Here are a small network's activations along a few directions, averaged over the inputs that share one value of a field.
Related values have similar rows: they may be neighbours, one step apart, or belong to one group.
In the rows, 500 means zero.
Strong random noise was added to every row along 4 fixed directions; ignore it. To show where, here is one row again and again, with new noise each time:
[499 476 429 476 479 427 515 419 480 419 513 543 540 559]
[696 361 337 436 488 438 492 486 407 365 502 636 539 691]
[569 439 393 543 504 449 467 580 442 435 549 649 473 642]
[612 401 375 509 576 267 627 436 512 475 677 606 683 764]
[740 462 302 487 554 355 399 534 462 427 583 707 618 784]
[285 594 521 691 510 466 461 648 524 545 602 599 382 486]


Field Lerol:
j7: [377 802 594 542 431 362 394 291 778 635 476 232 769 378]
j5: [656 338 583 506 719 429 740 683 577 762 642 441 546 704]
j3: [568 503 584 257 560 328 604 349 589 594 551 422 666 449]
j2: [105 398 791 540 370 771 762 343 460 482 315 289 289 180]
j9: [837 389 397 321 469 490 513 359 403 500 333 346 541 617]
j8: [189 752 561 593 517 352 577 245 688 559 690 485 686 345]
j6: [546 549 486 499 509 882 238 695 349 417 352 612 186 249]
j4: [423 398 602 555 590 712 419 769 343 463 441 533 233 361]
j1: [844 177 356 525 350 590 610 792 360 387 499 593 491 779]
The values of Lerol form a ring.
Q: Name the neighbours of j7, in listed order.
A: j9, j1
Q: Name the neighbours of j3, in listed order.
A: j5, j4

Field Rolen:
g6: [648 273 419 342 634 372 884 322 452 433 638 490 773 724]
g1: [579 607 348 688 443 458 198 665 485 467 578 739 458 616]
g3: [531 462 528 368 533 401 413 493 482 557 358 368 541 461]
g4: [325 494 476 576 490 464 485 310 563 383 578 484 638 480]
g7: [456 630 502 455 718 330 666 120 659 571 662 444 892 571]
g12: [468 327 613 466 529 621 626 608 530 538 450 329 425 382]
g5: [685 365 493 414 378 459 734 592 498 513 504 594 421 573]
g2: [458 640 551 725 703 220 542 814 653 764 838 562 601 587]
g9: [614 595 535 577 453 464 453 565 555 601 499 473 645 690]
g10: [384 595 419 573 588 333 524 196 582 522 718 403 588 491]
g8: [839 437 360 280 462 360 460 319 483 528 464 556 769 771]
g11: [542 620 478 390 610 350 512 322 531 426 530 567 619 623]
The values of Rolen form 4 separate groups.
Q: List the group mates of g3, in the order listed.
A: g12, g2
Q: List the group mates of g9, in the order listed.
A: g5, g8
Q: List the group mates of g4, in the order listed.
A: g1, g10

Field Vunab:
n13: [579 494 555 547 320 617 420 611 517 584 504 476 462 463]
n4: [398 589 543 568 360 554 221 604 513 439 497 513 272 287]
n11: [586 253 581 316 542 538 610 502 374 449 397 402 477 467]
n5: [441 596 417 552 452 577 465 335 490 485 515 538 532 542]
n3: [483 640 447 519 368 431 435 407 583 498 467 405 560 513]
n16: [419 616 617 549 586 520 707 575 546 663 538 534 556 561]
n8: [387 431 578 547 582 486 474 676 522 531 488 418 395 317]
n10: [339 330 523 544 258 751 833 496 419 392 430 410 220 409]
n15: [213 523 565 854 568 463 545 713 559 596 746 594 226 491]
n9: [442 653 335 576 592 536 234 626 436 449 536 656 343 457]
n6: [367 637 609 586 413 524 422 698 521 643 439 402 393 375]
n12: [596 541 551 465 595 323 615 518 584 737 577 465 708 706]
n7: [132 496 644 563 429 634 693 473 473 441 444 532 424 366]
n1: [427 502 612 313 563 602 570 368 443 447 378 448 474 250]
n2: [394 490 535 591 634 578 439 543 438 350 459 578 413 488]
n14: [489 466 532 465 472 473 411 324 591 503 422 335 556 289]
A value of Vunab combines one of 2 hidden first parts with one of 8 second parts; all combinations occur once.
Q: Changing only the second part turns n8 into n11. n6 has the same second part as n8; what does that change turn n6 into?
A: n12
Q: Changing only the second part turns n2 into n4. n7 has the same second part as n2; what does that change turn n7 into?
A: n3
Q: Changing only the second part turns n1 into n15. n16 has the same second part as n1; what does that change turn n16 into?
A: n10
